A small network was shown many inputs. Here are its activations along a few directions, one row for each input.
Each table varies a few parts of the input and shows all the possible inputs, shuffled.
Descriptions start from the smaller parts, as in this example, which fits no table here: line(6) and (point or line(11) or (values(2) and ring(8))).
Shared parts are said once, and a part with two or three values counts as separate values.

Rows:
R1: [ 44  12  18 -24 -46  34  -4   5  44  39  -7]
R2: [-19  50  -7 -11 -29 -15 -15  -8  47  30 -31]
R3: [ -2  10  11  44  -5 -27  12  19 -56  27  35]
R4: [  9  20 -13 -61 -16 -17 -49  29 -65 -19  65]
R5: [  3 -55  10 -26   8  50   7  22  45  -1 -18]
R6: [-30  39 -16 -19   5  -9   0 -32  43  44 -25]
R7: [-18 -36   5  -1  28  58  -6   5  23  -8 -27]
R8: [-19  25   3   7  25  47 -14 -28  10  38  -2]
R9: [ 24 -30   7  27  12 -46  -1  -7 -32 -51  28]
R10: [ 10  30 -17  45  -5 -22  25  22 -44  23  47]
R11: [-26  -9   5  -3  34  44   1 -23   9 -11 -35]
R12: [-35  -4 -15 -17  28  21  17 -40  22  -6 -50]
R13: [-25  36 -12  -9  16  20   0 -45  23  43 -17]
R14: [ -5  16   6   6  16  48 -22   2  27  37   7]
R15: [  1 -25  14  32  14 -28  31  26 -51 -22   0]
R16: [ 12  -9  16  33  -3 -44 -15   1 -57  17  37]
R17: [  8  36  11 -12 -50  12 -17   1  48  26 -24]
R18: [ 28 -12 -13  35  14 -41  22  -3 -32 -50  40]
R19: [ 38  19 -29  39  -4 -35   0   0 -38   8  58]
R20: [ 22 -43  16 -22 -28  42  15   5  39 -12 -39]
R21: [-30  12  -6 -18 -18 -17   0  -2  46 -28 -64]
R22: [ 33  -2  -6  30  -3 -48 -21 -11 -42   9  50]
R23: [-18  -9  -1 -69  -5 -12 -25  30 -55 -82  50]
R24: [ 12 -39  21  24  15 -40   6   9 -47 -37   4]
R25: [ -7 -14   8 -15 -34  16   0   2  46 -28 -57]
R26: [-40   1 -18 -26  16  -9  18 -24  41  -7 -58]
R27: [ 19 -16   7 -23   2  46 -10  20  48  51  15]
R28: [  9  -5  -8  34  14 -29  43  24 -43 -28  19]
Question: What is each input in this table made of?
Answer: values(2) and (point or ring(5) or ring(8))
Question: Changing only the values(2) part turns R14 into R7. The same change can be made to R27. Which row results?
Answer: R5
Question: Change only the values(2) part in R6. List by row number the other rows that result.
Answer: R26

Rows:
R29: [ 15  40   2 -35 -14  31 -21  -6  72  62   6]
R30: [ -4 -38   2   7  42   1 -27   8 -56 -31  37]
R31: [-20  20  -7  25  44 -14 -25 -15 -40  18  33]
R32: [  8 -53  20  27  20   1  -5  35 -66  -3  65]
R33: [-17  53   9 -20 -41  40 -40 -10   6  50 -18]
R34: [-54  36 -29  -5  13   9  34  -9  23  22 -39]
R35: [-20 -25 -24 -26  38  50  16 -14  26 -47 -39]
R36: [ 15  12 -15 -34 -26  32 -27 -21  73  86  -6]
R37: [-24  42  -9   3  -1 -70   4 -39 -27 -14   1]
R38: [-13  57   4 -15 -25  42 -25   7  43  42   8]
R39: [-10  10  16 -58 -26  49 -24  37  29 -14   1]
R40: [  7 -10  -4 -12 -30 -76   9  19 -40 -72  27]
R41: [ -8  -6   3 -34   7 -65   8 -13 -46 -69   5]
R42: [ -6   4  20 -57 -47  49 -37  19  -6  -5 -23]
R43: [ 33  33 -27  34 -19 -61   6   0 -39   1  38]
R44: [  2 -59  40  25   4  30  23 -11  53 -18 -77]
R45: [ -1   1  23  51   1   9  23 -32  67  48 -74]
R46: [-30  31 -27   9  32  38  19 -34  37   9 -31]
R47: [ -6  12  -1  24  10  45  16 -50  64  27 -41]
R48: [ 43 -41  18  31   6  -4  33  41 -75 -10  74]
R49: [ 64 -30   5  40 -17 -21  11  45 -59 -34  60]
R50: [ 12 -38  -4 -78 -24  40 -34  -4  63  21 -18]
R51: [ -3   1   7  42  28 -12 -10  10 -49  44  58]
R52: [ 43 -18  -9  17 -24 -47   1  28 -50 -59  45]
R53: [-17  30  -7  18  24 -42 -20 -32 -33  -2  10]
R54: [ -5  37 -22  20 -28 -81   7 -10 -24 -12  20]
R55: [  2 -47   7   1  11  63  16 -30  52 -32 -47]
R56: [-26 -43  21  -4   2  -1  29  20  30 -19 -78]
R57: [ 54  17 -12  52  -9 -32   8  19 -45  24  55]
R58: [  0 -24   1  -4  26 -28 -24  -8 -48 -56  13]
R59: [ 29   7   4  51  11 -13  21  19 -50  41  63]
R60: [-48 -16 -15 -49  24  20  36  17  19 -39 -49]
R61: [-27  12  -3  34  -1 -18  27  -3  39  46 -72]
R62: [ 12  -6  12 -81 -12  35 -26  19  59   0  -7]
Question: Changing only one part turns R52 into R43. The same change can be made to R62. Which row results?
Answer: R29
Question: What is each input in this table made of?
Answer: values(2) and (line(4) or ring(5) or ring(8))
Question: Change only the ring(5) part in R56. List by row number the other rows that result.
Answer: R35, R44, R55, R60
Question: A walk changes only the ring(8) part. It starts at R59 and steps to R51. List the rest of the walk in order.
Answer: R31, R53, R37, R54, R43, R57
Question: A walk changes only the line(4) part. It starts at R42 and steps to R39. List the rest of the walk in order.
Answer: R62, R50

Rows:
R63: [-11   2   8   2 -16  29  14  14  53  41 -50]
R64: [-15 -28   5  26  19 -41  15   0 -55 -60  -7]
R65: [-11  17 -14  39  13 -49  27  -7 -39 -31   3]
R66: [ -1 -18 -10 -17   9  46  -4 -37  68   8 -50]
R67: [  6 -18  19  -3 -21  29  14 -12  75   3 -60]
R68: [ 35  18   1  15 -16  -7 -27  13 -31  30  58]
R69: [ 28 -36   8 -17   2   5   7  36 -40 -40  42]
R70: [-33  23   2  -9   6  49  11 -10  30  50 -37]
R71: [ 20  27  -7  27  -5 -44 -10 -11 -31  43  58]
R72: [  5  38 -20  41   7 -61  14 -14 -35  11  27]
R73: [ 31  -8   7   2 -19  10 -21  35 -41   2  61]
R74: [-28   9   1 -15  33  52 -12 -24  48  27 -26]
R75: [  6 -61  10  -2  21 -20   7  20 -43 -64  11]
R76: [-33  35 -10 -90 -34   5 -36  -4  41 -20 -31]
Question: What is each input in this table made of?
Answer: point or ring(5) or ring(8)
Question: What sort of input is R63?
Answer: ring(5)
